A small network was shown many inputs. Here are its activations along a few directions, one row for each input.
Each table varies a few parts of the input and shows all the possible inputs, shuffled.
A made-up example of a description, with smaller parts first: one of 6 places along a line, together with either a single point or one of 9 places along a line or (one of 3 separate values, together with one of 5 places around a ring).
Shared parts are said once, and a part with two or three values counts as separate values.
In the rows, 128 means zero.

Other details of the inputs vary at random and push rows far along three fixed directions, the same in every table; ignore that.

Table:
R1: [124 142 166 129 169 104  88 114 102 176 143  87 221]
R2: [138 138 107 160 162 103 111  57  77 147 186 119 151]
R3: [111 126 112 156 135  99 119  79  95 117 163 144  80]
R4: [117 143 209  90 110 139  86 171 142 146  94 102 148]
R5: [103 107 192 155 128 115 110  55 123 124 146  99  79]
R6: [107 141 159 112 152 136 113 108 122 116 119 122 131]
R7: [137 107 137 127 113 160 130 158 139 127 109 145 139]
R8: [116 129 153 117 100 128 119 109 111  92 111 130  79]
R9: [106 118 204 134 115 135 122  52 148  80 131 114  43]
R10: [100 114 213 105 126 123  68 144 131 138 109  98 147]
R11: [115 120 190  93 117 157 112 162 146 120  75 124 145]
R12: [135 114  57 146 122 133 161 142 136 104 117 147 126]
R13: [116 115  88 123 116 131 156 136 121 106 121 131 104]
R14: [115 126 189 121 132 125 100  90 110  91 139 137  63]
R15: [117 134 204 105 113 131 102 162 141 129  98 126 120]
R16: [149 167  82 143 183 110 141  89  95 155 187 125 161]
R17: [130 166  78 138 181 110 141  89  94 139 162 109 163]
R18: [135 140 105 162 170 117 116  69  77 157 174 118 167]
R19: [123 125 142 134 121 136 116 148 115 158 111 121 163]
R20: [122 116 188 113  99 139 102 179 135 158  89 116 165]
R21: [117 110 142 117 110 118 129 157 139 107 110 133 105]
R22: [ 96 113 182 117 119 142 105  82  93 103 143 130  72]
R23: [117 140 111 152 178  88 114  80  93 147 176 118 154]
R24: [171 151  72 118 118 143 161 203 162 169  96 131 209]
R25: [124 150  69 146 142 115 147  91  92 141 163 126 132]
R26: [128 151 130 125 155 112 115  84 114 121 137 117 157]
R27: [132 117 154 102 101 153 115 151 155 103 101 142  92]
R28: [116 128 193 103 102 135 105 156 125 153 105 109 166]
R29: [159 157 111 133 167 126 113 155 138 192 160 107 239]
R30: [139 127  82 140 125 146 152  88 115  87 132 159  81]
R31: [118 116 228 123 119 149 111 150 183 160 110  90 163]
R32: [110 131 160 117 119 121 117 134 119 139 132 129 126]
R33: [122 111 151 126  88 138 121 152 142 106  98 145 103]
R34: [116 127 144 130 125 135 116 150 119 158 118 123 149]
R35: [131 159 121 160 199  95 118  39 133 184 197  87 191]
R36: [157 123  61 131 132 113 182 121 158 176 145 105 161]
R37: [159 142 107 118 150 136 161 140 190 177 121 102 188]
R38: [150 157 116 120 164 111 134 170 141 168 128 107 213]
R39: [168 127  50 135 115 139 169 133 139 107 125 156 117]
R40: [117 162 181 125 157 103  92 121 110 178 154 102 192]
R41: [115 160 154 130 150 130 106  76  99 128 132 123 138]
R42: [107 116 161 143 117 109 102 109 115 111 131 141  75]
R43: [134 138 194 129 136 131 133 108 147 148 129  84 137]
R44: [124 109 206 118 127 135  91 169 138 157 115 125 149]
R45: [166 130  19 137 124 155 192 155 145 120 123 165 119]
R46: [152 135 150 104 127 149 126 167 130 154 110 113 179]
R47: [156 107  45 141 101 127 177 162 140 111 133 160  92]
R48: [110 155 180 121 148 119 100  93 115 126 139 134 118]
R49: [137 140  83 144 156 109 143  91  97 145 187 134 138]
R50: [122 121  82 149 139 109 145 112 128  96 150 152  98]
R51: [125 136  93 153 137 110 135 107 120 120 157 154 107]
R52: [129 102 130 128 107 129 139 188 169 102  95 150 113]
R53: [139 124  85 125 117 153 158 138 121 107 122 146  85]
R54: [107 144 105 139 151  88 106  51  89 108 175 108 110]
R55: [127 128 114 114  97 127 127 163 137 136 116 121 128]
R56: [121  87 131 116  76 161 144 147 124  92  99 150  71]
R57: [102 108 180 110 120 149 109 157 143 114  97 129 125]
R58: [156 153 113 125 154 127 130 142 111 197 156  99 241]
R59: [115  80 199 118  79 153 109 170 161  80  90 167  46]
R60: [117 125 154 131 111 144 116 142 128 125 105 137 132]
R61: [103  94 185  92  88 151 125 166 162  69  72 156  50]
R62: [125 128 218 115 134 129 118 125 146 188 129  70 188]
R63: [119 119  87 141  96 131 152 107 104  96 124 144  81]
R64: [127 150 108 146 158 127 126  49  74 111 166 126 106]
R65: [126 125 156 114 126 127 123 150 154 104 101 140 114]
R66: [138 157 133 123 157 120 103  96 104 142 164 106 148]
R67: [161 148  74 109 136 128 151 206 158 164 109 104 210]
R68: [136 115  61 124 106 142 173 155 134  89  97 142  98]
R69: [117 149 143 116 130 142 127 137 116 136 117 121 132]
R70: [124 112 180 107 115 139 106 176 154 132  93 118 174]
R71: [131 134 107 139 116 117 138 110 135  90 124 160  66]
R72: [106 125 178 138 157  95  86  97 108 131 144 116 131]
R73: [131 121 102 152 144 123 134  98 118 111 167 158  94]
R74: [163 113  47 149 111 139 167 151 143 116 133 158 127]
R75: [124  96 158 123 124 127 127 120 163 164 114 102 126]
R76: [124 135 140 139 152 100 135  18 122 108 161 103  64]
R77: [110  90 174 110  63 142 102 183 153 102  76 137  66]
R78: [144 119  24 138 114 128 184 151 126 120 121 135 140]
R79: [106 130  96 159 128 120 129  66 100  86 154 155  56]
R80: [115 128 100 133 138 104 140 102 109 114 155 131 112]
R81: [157 135  35 163 124 110 167 161 150 130 135 161 132]
R82: [156 139  96 130 149 156 147 192 150 189 130 131 224]
R83: [142 131  89 114 120 129 140 158 158 114 108 130 136]
R84: [123 120 177 108  92 145 100 202 169 136  87 128 144]
R85: [145 163 115 119 149 125 141 172 134 178 131 120 198]
R86: [103 124 177 119 126 119  82  67  95 107 159 116  82]
R87: [112 128 190 117 138 133 100  82 116  98 138 148  73]
R88: [148 134  37 131 105 152 185 173 151 114  99 163 107]
R89: [126 124 100 119 125 122 152 145 133  99 120 140  95]
R90: [137 117  55 132 111 115 165 132 122 108 129 130 127]
R91: [139 130 160 121 143 132  90 160 129 184 137 101 197]
R92: [143 136 101 112  99 140 138 177 162 124  95 138 126]
R93: [164 120  91 122 114 147 163 191 170 125 103 161 125]
R94: [116 117 175 130 145 125  98 116 110 149 151 129 131]
R95: [162 120  24 129 104 131 190 179 147 105 101 140 127]
R96: [116 114  98 150 139 114 127  86  95 108 140 127 111]
R97: [113 111 105 156 133 123 124  61  85 101 163 147  57]
R98: [102 126 162 128 154 122  99 112 105 143 134 106 151]
R99: [129 108 115 111  68 163 159 182 145  92  67 151  74]
R100: [115 130 108 146 143 101 108  75 116  91 159 127  98]
Description of these inputs: one of 5 places around a ring, together with either one of 2 separate values or (one of 3 separate values, together with one of 6 places around a ring).
The inputs of R72 and R38 match in every part but the place on the ring of 5. If R77 is changed in the same way as R72 into R38, which row does it become?
Answer: R4
The inputs of R78 and R68 match in every part but the place on the ring of 5. If R80 is changed in the same way as R78 into R68, which row does it become?
Answer: R89
The inputs of R63 and R41 match in every part but the place on the ring of 5. If R62 is changed in the same way as R63 into R41, which row does it become?
Answer: R9
Change only the choice among 2 separate values in R62. List by row number the other rows that result.
Answer: R36
Change only the choice among 3 separate values in R93. List by row number the other rows that result.
Answer: R65, R71
Change only the choice among 2 separate values in R75. List by row number the other rows that result.
Answer: R5
Start at R29 and move only the place on the ring of 5, one step at a time. The first step leads to R27. Which rows follow, in order?
Answer: R66, R86, R91
Start at R49 and move only the place on the ring of 6, one step at a time. The first step leads to R47. Which rows follow, in order?
Answer: R86, R58, R56, R22

Table:
R101: [146 146  64 146 150 113 139 145 111 156 149 134 182]
R102: [104 137 123 138 131 117 112  53  73  71 152 147  56]
R103: [152 131  83 132 137 135 158 168 154 159 126 126 176]
R104: [147 110  63 138 104 128 171 157 153 109 117 148  93]
R105: [139 119  46 151 118 123 154 126 110 102 142 164  93]
R106: [ 92 136 222 105 135 134  69  99  94 105 124 133 104]
R107: [136 161 163 128 173 123 105 119 127 190 149  96 217]
R108: [142 109 113 116 101 144 151 182 166 129  94 130 134]
R109: [138 173  57 154 180  97 130  79  79 137 180 132 166]
R110: [120 129 182 112 136 137 112 140 137 156 117 105 166]
R111: [147 148  72 123 134 133 145 177 124 146 121 135 181]
R112: [124 108 143 124  99 137 133 139 149 103 104 138  82]
R113: [147 161  63 155 167  98 145  81 110 155 179 115 166]
R114: [123 132 192 112 139 136 103 142 139 157 123 109 162]
R115: [135 100 111 117  89 141 154 173 161 109  96 140  90]
R116: [135 160 159 126 169 122 109 116 121 190 147  90 218]
R117: [120 136 153 130 137 119 112  94 123 132 138 114 126]
R118: [119 106 138 121 104 134 135 135 145 105 109 133  87]
R119: [122 130 152 133 142 124 116  96 124 125 141 121 124]
R120: [123 111  98 146 114 117 144  88 127  78 136 145  54]
R121: [123 103 164 101  87 159 120 210 143 133  78 137 140]
R122: [140 120  61 147 123 119 166 121 138 109 136 143  98]
R123: [123 136 146 133 140 116 117 100 123 132 144 120 126]
R124: [ 99 126 224 113 128 130  86  89 116 124 129 110 108]
R125: [138 109 153 107  96 156 139 200 171 139  87 133 136]
R126: [ 96 115 201 113 112 133  81 127 106 110 114 129 103]
R127: [143 111 116 116 104 146 154 182 158 138  99 129 133]
R128: [112 122 124 146 133 113 125  46 102  86 154 131  62]
The inputs of R123 and R125 match in every part but one. If R112 is changed in the same way as R123 into R125, which row does it become?
Answer: R107
Describe the family of inputs behind these rows.
Answer: one of 4 places along a line, together with either one of 2 separate values or one of 5 places around a ring
Change only the choice among 2 separate values in R105. List by row number the other rows that result.
Answer: R106
Change only the place on the line of 4 in R121. List by row number the other rows that result.
Answer: R101, R105, R126
